These are the activations of a small neural network, seen along a few directions. Each row is one input.
In each table, some parts of the input vary, and every possible input appears once, in random order.
Descriptions start from the smaller parts, as in this example, which fits no table here: one of 6 places along a line, together with either a single point or (one of 2 separate values, together with one of 5 places around a ring) or one of 11 places around a ring.
Shared parts are said once, and a part with two or three values counts as separate values.

Other details of the inputs shift rows strongly along three fixed directions, in all tables alike. That doesn't count.

Table:
row 1: [-15,-3,0,-8,-13,-29,-15,9,-2,-8,-16,5]
row 2: [-2,5,-17,-6,3,13,-3,10,-4,-16,11,3]
row 3: [-11,8,9,-1,-9,-20,-10,-2,-10,-1,-11,-3]
row 4: [27,-20,20,6,-10,1,12,-17,25,21,2,-12]
row 5: [-19,0,5,-9,-12,-27,-16,13,-10,-15,-15,8]
row 6: [9,10,-20,-12,27,28,24,1,-9,3,23,-6]
row 7: [-3,5,-20,-4,4,11,6,8,-3,-21,2,-1]
row 8: [18,-32,14,4,-7,5,4,-7,23,10,-9,7]
row 9: [2,18,9,17,-2,3,-5,-7,2,17,7,-14]
row 10: [-16,2,9,-1,-4,-23,-12,0,1,0,-12,-1]
row 11: [1,17,-1,-5,4,-2,6,-3,-13,3,6,-10]
row 12: [-9,5,8,14,5,7,12,-14,-5,6,15,-15]
row 13: [32,-42,-38,-23,-3,51,18,8,18,-14,15,11]
row 14: [-13,1,-4,-7,-4,-15,-12,14,-16,-18,-10,17]
row 15: [2,21,7,7,14,7,6,-12,-10,6,8,-6]
row 16: [16,-51,-21,-13,-29,12,0,19,30,-4,-9,33]
row 17: [-5,6,-20,-4,0,19,-6,10,-7,-6,4,4]
row 18: [-5,4,-19,-16,5,7,6,4,-9,-5,1,4]
row 19: [7,-38,21,5,-14,-16,-7,-6,32,14,-18,4]
row 20: [-19,-1,5,-8,-10,-23,-14,15,-9,-18,-13,10]
row 21: [3,24,19,26,5,-1,1,-20,10,21,5,-27]
row 22: [-8,14,23,24,-13,-21,-17,-6,7,18,-9,-9]
row 23: [-12,9,5,2,-3,-17,-14,2,-13,-6,-13,8]
row 24: [-3,2,-18,-3,3,13,4,10,-8,-18,3,-2]
row 25: [3,3,-14,-10,6,7,4,7,-15,-8,5,11]
row 26: [-18,-7,1,-9,-10,-26,-17,17,-6,-17,-15,16]
row 27: [36,-25,26,18,1,4,14,-22,33,31,8,-11]
row 28: [-3,4,-13,-15,2,11,7,4,-13,-9,1,6]
row 29: [-18,4,14,0,-5,-21,-14,6,-9,-6,-14,3]
row 30: [8,-50,-26,-18,-26,17,-3,18,27,-9,-17,33]
row 31: [-2,9,-3,1,15,-1,3,3,-8,3,5,-2]
row 32: [-4,9,-20,-4,1,11,6,11,-1,-14,5,5]
row 33: [-4,10,-20,-5,-2,10,6,13,-4,-7,6,9]
row 34: [7,-37,9,1,-18,-25,-16,4,24,2,-20,19]
row 35: [15,14,-10,-7,24,31,28,-4,-13,6,26,-11]
row 36: [-11,18,28,25,-3,-22,-24,-13,5,10,-6,-20]
row 37: [-6,19,25,25,-3,-19,-20,-17,1,8,-4,-28]
row 38: [8,28,10,24,16,12,9,-22,-5,16,13,-34]
row 39: [1,18,-2,-3,5,-5,6,-6,-9,4,7,-9]
row 40: [-14,7,9,8,1,-24,-17,-2,-4,3,-14,5]
row 41: [-6,0,-14,0,8,23,22,-2,-12,-4,24,-6]
row 42: [-14,1,-6,-7,-7,-22,-17,13,-13,-16,-11,21]
row 43: [-3,4,-14,-16,7,5,5,7,-8,-10,8,6]
row 44: [0,23,13,5,13,7,11,-13,-8,8,11,-16]
row 45: [-6,4,-14,-15,7,10,4,2,-9,-9,4,8]
row 46: [0,20,5,3,6,-3,5,-14,-7,9,5,-12]
row 47: [-7,0,-16,-9,15,10,3,8,-10,-4,0,9]
row 48: [-6,1,-8,-12,8,13,7,8,-12,-10,2,8]
row 49: [29,-31,8,11,-17,13,3,-7,37,17,4,-2]
row 50: [-16,8,3,2,3,-14,-12,5,-12,-6,-10,9]
row 51: [14,-39,18,7,-23,-17,-13,-10,31,10,-21,16]
row 52: [5,25,10,19,-1,0,1,-7,1,17,13,-17]
row 53: [-16,-3,4,-3,-7,-23,-16,17,-13,-15,-16,13]
row 54: [-14,8,7,1,2,-12,-9,6,-13,-6,-11,5]
row 55: [8,7,-31,-9,17,39,19,0,-6,-11,13,-7]
row 56: [30,-29,11,3,2,20,18,-18,29,23,8,-3]
row 57: [30,-19,28,18,2,5,13,-19,24,25,6,-12]
row 58: [-3,11,2,-3,9,-8,3,-2,-2,3,5,-10]
row 59: [-3,1,-8,-12,8,9,8,11,-13,-11,5,6]
row 60: [-1,21,12,4,9,1,6,-13,-9,9,8,-15]
Each input here is: one of 2 separate values, together with either a single point or one of 9 places around a ring or (one of 4 places along a line, together with one of 5 places along a line).
Q: Changing only the choice among 2 separate values turns row 52 into row 9. The same change can be made to row 1. Which row results?
A: row 18
Q: A walk changes only the place on the line of 4. It starts at row 58 and steps to row 43. List the rest of the walk in order.
A: row 5, row 20
Q: Change only the choice among 2 separate values in row 40. List by row number the other rows that result.
A: row 34
Q: A walk changes only the place on the line of 5. It starts at row 3 and steps to row 60. List the rest of the walk in order.
A: row 29, row 54, row 23

Table:
row 61: [20,-37,8,-3,3,6,10,-7,19,7,-2,5]
row 62: [2,19,21,27,-1,0,3,-19,12,22,8,-33]
row 63: [18,-38,13,-3,3,9,10,-7,18,7,-1,8]
row 64: [15,-29,-2,9,-18,12,7,-2,27,7,8,2]
row 65: [16,-29,1,9,-14,15,8,-2,28,3,1,0]
row 66: [-14,51,24,30,11,-14,-10,-19,-11,12,5,-42]
row 67: [-19,-15,4,-11,-8,-25,-15,6,-4,-12,-25,15]
row 68: [-19,51,18,29,6,-11,-3,-15,-14,16,17,-36]
row 69: [-14,-11,-2,-14,-10,-28,-15,10,-2,-14,-22,13]
row 70: [-19,-5,-3,-16,-19,-27,-15,15,-10,-15,-21,17]
row 71: [17,33,-3,17,22,30,15,-19,-7,7,28,-31]
row 72: [-16,-1,-40,-35,14,24,10,31,-38,-33,9,31]
row 73: [-23,-8,6,-12,-15,-24,-15,9,-11,-13,-22,20]
row 74: [24,-33,4,-5,0,2,9,-4,23,6,0,3]
row 75: [-35,31,-3,-11,17,-9,-5,5,-38,-15,-3,4]
row 76: [3,22,-49,-34,29,46,32,21,-40,-21,32,13]
row 77: [39,-5,-9,-9,19,37,35,-11,12,16,32,-8]
row 78: [21,-28,0,7,-10,15,4,-4,29,-1,-2,-2]
row 79: [-7,16,-5,-12,3,-11,-1,5,-10,-5,0,1]
row 80: [-5,8,20,20,-14,-20,-24,-10,9,3,-13,-20]
row 81: [-1,4,2,9,-10,-14,-21,4,7,14,-14,19]
row 82: [-3,3,-2,8,-8,-14,-23,12,2,9,-15,23]
Q: Changing only one part turns row 80 into row 71. The same change can be made to row 75. Which row results?
A: row 63
Q: Describe the family of inputs behind these rows.
A: one of 2 separate values, together with either a single point or one of 4 places along a line or one of 6 places around a ring
Q: Change only the place on the ring of 6 in row 77. List by row number the other rows that result.
A: row 61, row 63, row 72, row 74, row 76
Q: Change only the choice among 2 separate values in row 69. List by row number the other rows that result.
A: row 74

Table:
row 83: [6,-8,-9,-5,-4,25,17,-9,12,8,5,-8]
row 84: [-11,39,20,22,-4,-32,-14,1,-7,14,-2,-7]
row 85: [-18,32,-16,-8,6,8,0,-2,-20,-11,3,-17]
row 86: [-6,35,8,17,11,-10,1,-20,-4,14,9,-31]
row 87: [13,-6,11,12,-4,4,0,-13,24,24,-7,3]
row 88: [16,-3,-16,-4,-3,5,2,10,11,3,2,8]
row 89: [-15,43,-22,-4,22,7,-6,4,-23,-4,3,-2]
row 90: [18,-10,-1,-10,2,17,23,-5,6,-6,13,-9]
row 91: [15,-4,-14,-3,4,24,11,2,10,15,17,12]
row 92: [2,45,17,23,5,-14,9,-11,-6,23,20,-30]
row 93: [8,-19,1,-4,8,9,18,-3,2,6,15,3]
row 94: [14,-18,20,0,-5,-2,7,-18,19,1,-1,-19]
row 95: [-16,38,-20,-6,13,11,-7,0,-27,-4,2,-1]
row 96: [-10,-20,13,-5,-20,-38,-14,11,6,-17,-19,11]
row 97: [-22,-28,14,-7,-22,-28,-16,13,2,-16,-19,13]
row 98: [8,-10,-24,23,0,54,3,5,13,-11,17,-9]
row 99: [7,-19,1,-3,10,13,19,-8,3,7,4,2]
row 100: [21,-7,7,8,-1,-3,-5,-9,27,17,-4,-8]
row 101: [-21,28,-14,-7,2,3,3,9,-22,-8,15,-7]
row 102: [-5,38,-19,-3,8,5,-4,10,-29,-7,7,-1]
row 103: [12,-16,24,10,-14,-24,-11,-5,12,2,-15,5]
row 104: [16,-6,-14,-5,4,31,10,-3,4,14,16,11]
row 105: [-21,24,-20,-7,5,-2,2,14,-23,-10,13,4]
row 106: [-21,-26,8,-6,-11,-27,-22,17,0,-11,-35,31]
row 107: [-13,-18,11,-1,-22,-32,-24,16,-3,-15,-23,28]
row 108: [12,-19,5,-6,8,-1,-2,1,12,1,-8,6]
row 109: [0,-24,2,-6,2,-2,2,-4,7,-4,-10,2]
row 110: [-7,35,16,19,-6,-34,-11,-4,-5,9,-1,-23]
row 111: [-8,-10,-27,-22,12,26,5,12,-23,-15,-4,28]
row 112: [13,-9,12,12,-8,7,-2,-18,18,24,-7,3]
row 113: [19,-4,-13,-9,-5,23,15,-1,7,1,12,-9]
row 114: [-14,-16,-25,-28,4,-3,-5,20,-14,-33,-7,18]
row 115: [15,-14,-9,-10,15,26,9,-7,-2,5,1,6]
row 116: [-23,-19,-25,-31,-4,6,-4,16,-16,-37,-18,16]
row 117: [22,-5,-16,-9,4,25,6,-7,8,5,8,-1]
row 118: [14,-15,24,3,-10,-5,15,-9,17,7,6,-10]
row 119: [-11,33,15,16,2,-33,-15,-10,-3,4,0,-27]
row 120: [14,-20,22,12,0,2,-1,-14,9,21,2,3]
row 121: [-9,-20,-7,28,-8,25,-12,13,10,-25,2,-1]
row 122: [25,-8,-3,-5,13,15,18,-1,9,4,10,5]
row 123: [20,-13,-4,-9,14,20,8,-7,4,2,7,2]
row 124: [-13,32,21,15,-12,-26,-9,-1,-10,7,2,-24]
row 125: [15,-17,21,7,-6,-9,15,-9,16,11,8,-4]
row 126: [-27,-21,-20,-28,-8,3,-2,22,-18,-34,-18,23]
row 127: [-14,-20,15,0,-19,-36,-18,19,2,-11,-23,28]
row 128: [-13,33,19,13,-3,-23,-13,-14,-7,1,-1,-33]
row 129: [4,-24,23,6,-2,-21,-15,-5,18,9,-26,5]
row 130: [13,-20,23,11,4,-3,6,-8,13,22,3,5]
row 131: [-26,30,-22,-8,9,1,1,9,-25,-11,5,2]
row 132: [6,33,-13,2,12,17,9,0,-19,9,20,-1]
Q: Changing only one part turns row 87 into row 106. The same change can be made to row 102. Which row results?
A: row 103
Q: Changing only one part turns row 110 into row 96. The same change can be made to row 98. Which row results?
A: row 121
Q: Describe the family of inputs behind these rows.
A: one of 2 separate values, together with either a single point or (one of 4 places along a line, together with one of 6 places around a ring)
Q: Change only the place on the ring of 6 in row 116. List by row number the other rows that result.
A: row 90, row 94, row 97, row 118, row 126
Q: Change only the choice among 2 separate values in row 85. List by row number the other rows that result.
A: row 116
